A small network was shown many inputs. Here are its activations along a few directions, one row for each input.
Each table varies a few parts of the input and shows all the possible inputs, shuffled.
A made-up example of a description, with smaller parts first: one of 6 places along a line, together with either a single point or one of 11 places along a line or (one of 3 separate values, together with one of 5 places around a ring).
Shared parts are said once, and a part with two or three values counts as separate values.

Other details of the inputs vary at random and push rows far along two fixed directions, the same in every table; ignore that.
These rows show it; all are for the same input, with only those details redrawn:
[ 19  -3 -28 -21 -41   9   6   4 -27 -30 -32  -9  46 -39]
[-15 -25  -5 -26  -6 -11  -8 -28 -10   8  15  -7 -27   9]
[ 58  30  31  75 -20  29 -46 -39  -8   9  54   6   7  33]

A family of inputs:
r1: [-27 -15  -6  -5  19 -17  18   8 -16  18 -12  10 -37  15]
r2: [-20 -13  14 -28   0   1  -5 -26  -5   3  13 -13 -31 -13]
r3: [ -3 -19  -8 -41   7 -18   8 -10  -1  -3  22  10 -31  16]
r4: [ 13  17 -13 -27 -33  13  18  16   3 -56 -30  10  35 -44]
r5: [ 16  12  -1 -36 -26  13  16  18  17 -29 -40  -9  61 -31]
r6: [-37 -18  -4  -1  20 -23  -4  30 -10  16 -21  12 -30  13]
r7: [-44 -20  -5  -3  17 -16  11  15 -13  24  -5  24 -19  10]
r8: [-56 -24  -7  -6  35 -18  18  13   8  36  11   7 -33  18]
r9: [  1  18 -35   5  -4  13  34  41 -12 -11 -49  -1  47 -32]
r10: [-13 -27  -6   0  31 -20   8  13 -14  14 -18   7 -43   3]
r11: [-15 -25  -5 -26  -6 -11  -8 -28 -10   8  15  -7 -27   9]
r12: [-38 -15  -6  -7  23 -14  12  12 -16  19  -8  18 -23  14]
r13: [ 15   2 -24  10  -7  -4  12  51 -27 -22 -64   5  30 -36]
r14: [ 20   1   2 -41 -41  35  11  19 -12 -42 -34   7  39 -36]
r15: [-43 -18  20 -40  12   8  -1 -28  32   7  22 -14 -46  12]
r16: [-32 -25  -7 -26  21 -44  -3 -39  24  31  19 -24 -23  25]
r17: [ 66  45  51  60 -12  37 -31 -17  18 -11  62  35  -8  34]
r18: [ 12  28  38 103  23  18 -33   5  11  40  58  23  -2  51]
r19: [-45 -15  21 -37  20 -20  -1 -32  42  13  12 -16 -30  22]
r20: [-27 -15  20 -36  -4  11  -5 -22   8 -10   7   1 -30   5]
r21: [ 85  61   8 114  -9  39 -21  41  -4 -13 -16   3  61 -10]
r22: [-33 -10 -10  -7  22 -12  15   7 -14  21 -13  17 -29  14]
r23: [-16 -20  -7  -2  25 -18  20   6 -14  14 -14   7 -41  10]
r24: [ 40  42  53  75   3  39 -44 -46  23  25  72 -14 -17  23]
r25: [  5   7 -29  12   1   3  12  61  -6 -17 -58  -5  38 -38]
r26: [ 16  24 -25 -19 -18   7  23  13   8 -34 -19 -20  40 -66]
r27: [ 49  47  46  73  -6  12 -44 -43   6   9  40   0  19  20]
r28: [-51 -20  -8 -11  42 -16  20   9   5  31   8   1 -38  23]
r29: [ 10  22 -17 -26 -25  17  24  19  22 -48 -24  -5  42 -49]
r30: [ 56  29  45  67   2  39 -42 -36  14  24  76  -2  -7  55]
r31: [  8  14 -32   7  -7   9  38  42 -14 -15 -50  -8  40 -33]
r32: [ 17   4 -29 -17 -32 -20   5  -3 -17 -24 -43  -9  64 -28]
r33: [-10 -21   3 -40   7 -27  -3 -22  -3  10   3  -2  -9  28]
r34: [ 22   2 -32  11   7   5  26  46 -11 -18 -56 -10  33 -44]
r35: [-11 -17 -19 -25   3 -30   4 -22   2  -1  22   5 -32   6]
r36: [  6  14  -2 -26 -32   4   7   3   1 -41 -50  -1  57 -29]
r37: [-15  -5   1 -27   9 -17   5 -20   6  -6  21  -2 -37 -15]
r38: [-30 -24  24 -52  12  12   1 -17  28  13  27  -7 -49  18]
r39: [-50 -24  -2  -2  18 -20   2  22 -14  23  -6  25 -15  12]
r40: [-25 -16  13 -51  21  -6  13  -9  38   5  37   5 -56  13]
r41: [ 48  35  33 105  31  21 -17 -13  12  31  48   6 -26  49]
r42: [-30 -21  -5   0  25 -22  -6  28  -9  15 -22  13 -36   7]
r43: [-17 -22  -6 -43  26 -21  13 -14  20  13  40  -6 -44  23]
r44: [ 65  28  40  60 -15  40 -41 -28 -11   6  54  12   8  43]
r45: [-12   5 -22  13  -6   3  15  64 -11 -15 -48  -1  53 -33]
r46: [-19 -17  23 -47   3 -12  -2 -17  15   1  -1   9 -19  20]
r47: [ -2  10 -27  12  -5   2  14  63  -8 -16 -56  -5  44 -31]
r48: [ 24   6 -22 -29 -21  -4  16  13  -1 -19 -36 -20  70 -22]
r49: [-30 -29  -5 -28  12 -14  -4 -33  15  24  30 -23 -40  15]
r50: [  8  19 -14 -17 -18  -3  12   1   8 -21 -38 -32  62 -54]
r51: [103  72  -5  95 -40  37 -19  -1   6 -29  25   1  84 -18]
r52: [-47 -22   2  -1  20 -21  -4  31 -13  17 -14  17 -21  12]
What do these inputs look like to the network?
Answer: one of 2 separate values, together with either one of 11 places around a ring or (one of 3 separate values, together with one of 5 places around a ring)
Changing only the choice among 2 separate values turns r32 into r16. The same change can be made to r17. Which row results?
Answer: r40
Changing only the choice among 2 separate values turns r51 into r35. The same change can be made to r30. Which row results?
Answer: r44
Which other rows does r29 become when the choice among 3 separate values takes its other values? List them by row number.
Answer: r15, r19
Which other rows does r31 become when the place on the ring of 11 takes its other values? List them by row number.
Answer: r8, r9, r18, r21, r25, r28, r34, r41, r45, r47
Which other rows does r23 become when the choice among 2 separate values takes its other values? List them by row number.
Answer: r41

A family of inputs:
r53: [-43 -44   3 -60  26 -30  10 -15   5  18  26  18 -71  38]
r54: [ 5 11 -6 14  3 -9 -2  2  5  5  0  0 19 12]
r55: [  9   9   0   2  -3   3   0 -11  11   0  11 -11  20   5]
r56: [ 19  -1   2  -4 -15   1  -6  -6 -10  -9   6  18  10  19]
r57: [-1 12 -1 19  7  4  3 19  6  3  1  7  8  5]
r58: [-1  8 14 14 -2  8 -6  6  4 -3 -8  4  4  1]
r59: [ 13   1   9  -1 -10  14  -2  12 -10 -12   6  26  -1  11]
r60: [-63 -50  -5 -34  36 -41  -2 -19   1  45  20  -6 -69  33]
r61: [11  6  4 17  4  9 -3 10 -6 -6 -3  1 -8 -5]
r62: [12  8  3 11 -1 13 -4  4 -3 -7  2  2 -9 -8]
r63: [ 6  6 -5 13 -3 12  3  2 -1 -4 16  2  1 -9]
r64: [ 13   7   6  -1  -6   4  -6 -14  13  -4   6  -8  14   1]
r65: [  4   1  -2  11 -12   2  -7 -12  -9   3  12  -5  13  -4]
r66: [ 0  7  9 14  1 -3 -8  0 -2  5 -6  4 16  5]
r67: [ 1  8 13  5 -8 18 -6 -3  8 -2  3 -1  8 -3]
r68: [-4  9  7  8 -5 17  0  0  6  2  8 -4 13  1]
r69: [-60 -48   9 -39  36 -39  -7 -28   1  35  18  -9 -82  32]
r70: [ 2 11  4  8  1 17  4  6 12 -2 12 -3  8 -2]
r71: [-6 10  2 19  1  5 -1 13  0  8 -2  6 13  7]
r72: [  7   3   3   6 -13   5 -12 -15  -9  -1   6  -4   7  -6]
r73: [  0   4  -2  14 -10  12  -1  -5  -7   1  12   0   6  -6]
r74: [ 16   5  -4   4 -10   0  -6 -18  -1  -5   8  -6   6  -3]
r75: [ -39  -32  -65 -103  -25  -10   55   46  -21  -49  -85  -15   35  -89]
r76: [  7   0  10   0 -16  15  -5   5 -16  -6   3  24   4  14]
r77: [  5   6  14   5  -7   4 -13  -6   4  -1  -3  -3  11   0]
r78: [14 11  8  9  4 -1  1  6 12 -7 -1  2  2  1]
r79: [ 1  8 15  8 -6 14 -7  1  6 -3 -4  1  4 -2]
r80: [15 12  6 -1 -2  9  1 -4 16 -5  9 -4  6 -3]
r81: [-31 -37 -64 -95 -21 -30  49  36 -24 -42 -95 -24  36 -71]
r82: [ 10   4   5   9 -10   3 -14 -10 -11   0  -2  -5   3  -3]
r83: [-63 -39  12 -53  38 -21   5 -19  28  26  29  -5 -81  24]
r84: [  4   5  12   1  -9   8 -12 -10   6   0   4  -6  15  -2]
r85: [ 14   8   8   3  -5   0  -7 -10  12  -5  -1  -5  10   3]
r86: [ 11  -3   9  -2 -17   6 -12  -2 -18  -5   4  20  10  16]
r87: [-3  8  1 16  1 -5 -8  6 -2  9 -1  2 20  9]
r88: [10  4  0 20  7  8  1 11 -7  0 -3  5 -3 -3]
r89: [  3   6   4   9 -11  14  -6  -8  -7  -3   6   1   0  -7]
r90: [-3  8 10 17  2  7 -2  7  1  3 -7  8  8  3]
r91: [12 12  4 12  7 -2  5  7  9 -1 -1  6  7  3]
r92: [-41 -35 -55 -88 -21 -15  48  46 -30 -39 -95 -17  31 -75]
r93: [-60 -49   3 -37  38 -39  -3 -25  -1  40  17  -6 -75  32]
r94: [16  8 -9  9 -4  3  7 -5  1 -2 18 -2  4 -6]
r95: [21  9  0  6 -2  4  0 -3 -1 -6  5 -2 -5 -6]
r96: [18  6 -4 16  6 -1  4  4 -5  1  0  1  0 -1]
r97: [  1   1  -6  24  -1   6  -3   9 -11  10  -1   3   6   1]
r98: [ 6  6  6 11 -8 13 -7 -3 -9 -2 -2  0 -4 -5]
r99: [ 5 10 12 14  4  8 -2 13 10 -8 -4  5 -1 -2]
r100: [  3   5  14  11  -3  -2 -13  -1   1  -2  -7   0  11   2]
r101: [ 12   1 -14  20   0  -8  -3  -1  -6   8   1  -3  10   7]
r102: [11  8  7  9 -1 -6 -7 -4  9 -6 -5 -2 10  5]
r103: [ 7  3 -8 24  5  5  1 15 -5  6  2  4  1 -1]
r104: [-68 -43   7 -54  33 -31   3 -29  17  36  29 -14 -59  30]
r105: [16 12  9  3  0  5  0  0 14 -6  3 -1  2 -2]
r106: [ 8 14 -5 14  7 -4  6 12  8  4  4  4 11  7]
r107: [16  2 -6 16  1 -6 -3 -6 -7  3 -4 -3  6  4]
r108: [ 7 11 12  8  0 14 -3  8 12 -7  0  2 -1 -4]
r109: [ 18   6  -1   7  -7  -1  -7 -13  -4  -5   0  -6   2   0]
r110: [19 10 -3  4 -5  5  1 -8  1 -7 13 -1 -2 -8]
r111: [ 15   5 -12  19   4  -3   5   8  -3   7   5   1   4   2]
r112: [ 3 10  8 16  8  6  2 14  6 -2 -3  9  4  1]
r113: [ 13   4  -9   9  -9  -2   0 -16  -1  -1  14  -7  12  -1]
r114: [11 13  0  3  1  8  8 -1 14 -1 14 -7 12  1]
r115: [  4   2   2  21   1   8  -3   4 -13   5  -6   4   1  -1]
r116: [20  7  0 12  3  0  0  3 -3 -5  0 -2 -5 -3]
r117: [ 9  9  3 12  3 -7 -3 -3  5  0 -4  2 14  8]
What do these inputs look like to the network?
Answer: one of 5 places around a ring, together with either a single point or (one of 2 separate values, together with one of 6 places along a line)
Changing only the place on the ring of 5 turns r103 into r60. The same change can be made to r61. Which row results?
Answer: r69
Start at r62 and move only the place on the ring of 5, one step at a time. The first step leads to r95. Which rows follow, in order?
Answer: r109, r82, r98
List by row number the other rows that have the place on the ring of 5 in common with r68.
Answer: r58, r67, r71, r73, r76, r79, r89, r90, r92, r97, r98, r115
